Each row below holds a small network's activations on one input, seen along a few directions.
Each table varies a few parts of the input and shows all the possible inputs, shuffled.
Descriptions start from the smaller parts, as in this example, which fits no table here: one of 2 separate values, together with either a single point or one of 11 places around a ring or (one of 4 places along a line, together with one of 8 places around a ring).
Shared parts are said once, and a part with two or three values counts as separate values.
In the rows, zero is written as 128.

Other details of the inputs vary at random and push rows far along two fixed directions, the same in every table; ignore that.

Rows:
x1: [182 112 119 188 127 182  87 106 109  96 141  88 177  92 115 112  74]
x2: [162 143 137 174 105 165  50 152 134 130 167  83 185  87 107 128  34]
x3: [107 136 145 105 121  98 157 141 146 158 118 143 102 146 131 124 137]
x4: [221  81  77 193 173 190  88  50  97  67 121  97 186 106 112 124 108]
x5: [128 115 110 102 116 107 144 133 140 128 124 143 103 142 126 137 148]
x6: [176  52  67 143 165 151 172  64 105  81  94 133 118 146 138 125 177]
x7: [110 149 142 126 135 126 153 128 112 129 101 155 127 141 128 139 154]
x8: [149 171 174 148 109 137  31 173 145 167 190  80 195  61 118 100  24]
x9: [ 81 164 168  97 113  89 126 161 164 184 146 126 101 140 125 122 111]
x10: [100 172 149 116 106 113 125 166 127 139 126 147 126 136 123 152 132]
x11: [ 74 151 146  71 106  69 139 188 150 170 147 145  91 137 145 146 151]
x12: [ 97 142 145 133 135 137 139 139 112 132 119 137 128 128 139 138 134]
x13: [234  32  53 193 149 196 115  46 114  53 125  84 164 110 117  92 106]
x14: [158 112 109 149 157 151 124 102  98 105 115 131 155 116 132 133 139]
x15: [122 161 150 116 139 116 104 128 126 143 132 137 144 121 122 136 121]
x16: [108 156 161 105 120  90 120 147 161 174 141 125 111 137 118 122 107]
x17: [166 105 133 161 121 147  84 126 150 150 157  81 159 100 117 100  43]
x18: [239  63  51 202 153 205  92  59  90  43 117  97 190 105 107 132 109]
x19: [125  81  84 118 128 134 161 115 129  94 116 139  98 150 141 137 174]
x20: [161 116 138 159 124 143  67 122 156 151 165  74 157 103 111 103  39]
x21: [ 80 154 137 107 144 112 179 117 108 117  88 172  94 167 134 156 203]
x22: [195 151 149 180 111 157  51 131 130 134 159  83 200  78  95 101  31]
x23: [113  92  99 120 138 131 201  96 123 109  87 154  84 169 138 128 189]
x24: [191 124 136 144 129 130  54 115 161 158 167  82 172  94  98 100  35]
x25: [143  87  82 140 116 146 163 104 132  96 108 132 102 155 120 132 153]
x26: [ 86 155 164  73 120  74 143 165 153 185 135 151 101 135 139 125 134]
x27: [184 114 129 164 105 147  83 123 151 138 160  78 161  97 102  88  47]
x28: [ 54 183 173  96 120 102 158 170 126 165 117 163 105 144 141 144 158]
x29: [ 96 168 173  79 100  70 117 180 158 186 158 131 112 116 131 113 107]
x30: [114  84  88 102 165 115 198  84 110  96  89 159  75 173 150 145 226]
x31: [ 55 190 182  88 131  93 108 178 139 175 151 144 121 122 146 141 130]
x32: [ 94 184 171 111 100 112  67 200 149 169 174 117 155  96 132 136  76]
x33: [ 73 195 170  82 102  86 111 193 136 169 143 156 123 126 132 153 129]
x34: [167  94 100 147 125 137 154  93 126  99 111 123 117 137 117 111 139]
x35: [118 146 137 120 134 119 130 141 105 123 127 137 134 116 140 134 153]
x36: [103 167 160 104 132 106 124 150 122 157 125 152 136 122 133 135 131]
x37: [100 194 184 100 106  94  92 181 134 174 154 133 145 100 127 123  97]
x38: [127  95 109 121 150 131 143 101 134 116 124 127 109 144 141 123 153]
x39: [ 79 173 160 112 110 116 151 160 119 141 122 149 112 135 134 134 155]
x40: [ 60 162 155 108 137 115 151 144 117 137 118 151 101 147 145 152 166]
x41: [130 108  96 150 156 164 173  70  97  75  82 148 114 160 126 145 191]
x42: [183  92 106 173 105 160  74 126 150 121 161  75 161 101 106 111  43]
x43: [145  81  74 131 126 136 188  92 122  80  87 150  89 169 124 142 187]
x44: [ 99 113  86 127 132 150 206 103  92  67  72 176  85 178 139 166 229]
x45: [ 87 137 156  91 125  96 132 164 153 173 148 134 109 127 148 119 123]
x46: [124  89  97 107 142 113 185 106 110  99 105 146  89 151 147 129 201]
x47: [153  73  72 157 173 181 174  61  83  54  80 149 130 144 144 137 197]
x48: [ 91 126 141 111 110 108 155 150 136 140 134 127  93 137 142 119 139]
Description of these inputs: one of 2 separate values, together with one of 4 places along a line, together with one of 6 places around a ring.
Changing only the choice among 2 separate values turns x19 into x32. The same change can be made to x43. Which row results? -> x10
Changing only the choice among 2 separate values turns x34 into x22. The same change can be made to x29. Which row results? -> x37
Change only the place on the line of 4 in x28. List by row number the other rows that result. -> x39, x41, x44

Rows:
x49: [189  38  44 137 103 144 174  91 122  57 100 128  93 151 122 126 161]
x50: [189  98  94 212 105 215 127  86 112  69 112  99 167 116 100  99  91]
x51: [204  88  59 194 100 202  85 107  98  45 124 104 175 108  99 155  90]
x52: [104 189 158 139 132 123 136 134 108 134  99 153 130 149 110 163 144]
x53: [ 40 140 152  80  74  83 140 210 169 171 154 131  66 147 146 146 113]
x54: [ 69 127 119  98 139 117 173 150  91  93 127 149  91 133 176 143 224]
x55: [196 134 150 156 116 112  94 108 158 169 142  87 155 110  83  92  45]
x56: [105  97 121 103 164 116 145 126 140 160 124 140 115 138 155 132 143]
x57: [238  71  74 187 105 175 117  73 156  91 126  88 155 125  79  87  70]
x58: [152 154 171 149 157 149  80 103 110 138 142 107 181  83 125  94  80]
x59: [104 198 204 156 108 119 105 165 129 178 141 106 151 107 113 111  68]
x60: [ 87 170 183  99 131 105 108 195 122 186 154 140 156  88 160 122 107]
x61: [ 86 193 214 125 110  83  86 175 187 234 169  92 126 124 105 115  31]
x62: [ 44 148 167  60 173  79 176 111 137 169 105 172  67 169 155 131 195]
x63: [136 152 173  75 120  61  75 189 173 225 179 122 155  87 135 102  61]
x64: [110 166 123 141  97 158 142 142 118 103 108 152 130 150 109 158 145]
x65: [ 68  96 105  82 152  99 171 132 133 119 132 137  64 162 171 146 210]
x66: [103 126 100 103 169 130 174 122  84  98  82 192 125 150 158 182 226]
x67: [146 100  99 166  88 170 127 140 103  80 130 106 136 108 128 128 106]
x68: [130 136 147 157  89 146  91 148 187 166 161  89 138 127  97 102  36]
x69: [161 129 147  97 157  90 118  86 140 157 131 129 131 118 119  94 118]
x70: [ 95 156 128 102 181 126 166  79  81  90  72 193 114 159 142 162 228]
x71: [125  87  86  80 142  86 173 118 128 106 128 143  78 151 155 128 217]
x72: [191  82  55 173 160 184  91  84  85  34 128 114 170 111 128 154 162]
Changing only one part turns x51 into x72. The same change can be made to x53. Which row results? -> x65
What is each input in this table made of? -> one of 4 places along a line, together with one of 6 places around a ring
Start at x63 and move only the place on the line of 4, one step at a time. The first step leads to x56. Which rows follow, in order? -> x60, x66
Change only the place on the ring of 6 in x58. List by row number the other rows that result. -> x50, x54, x59, x60, x67
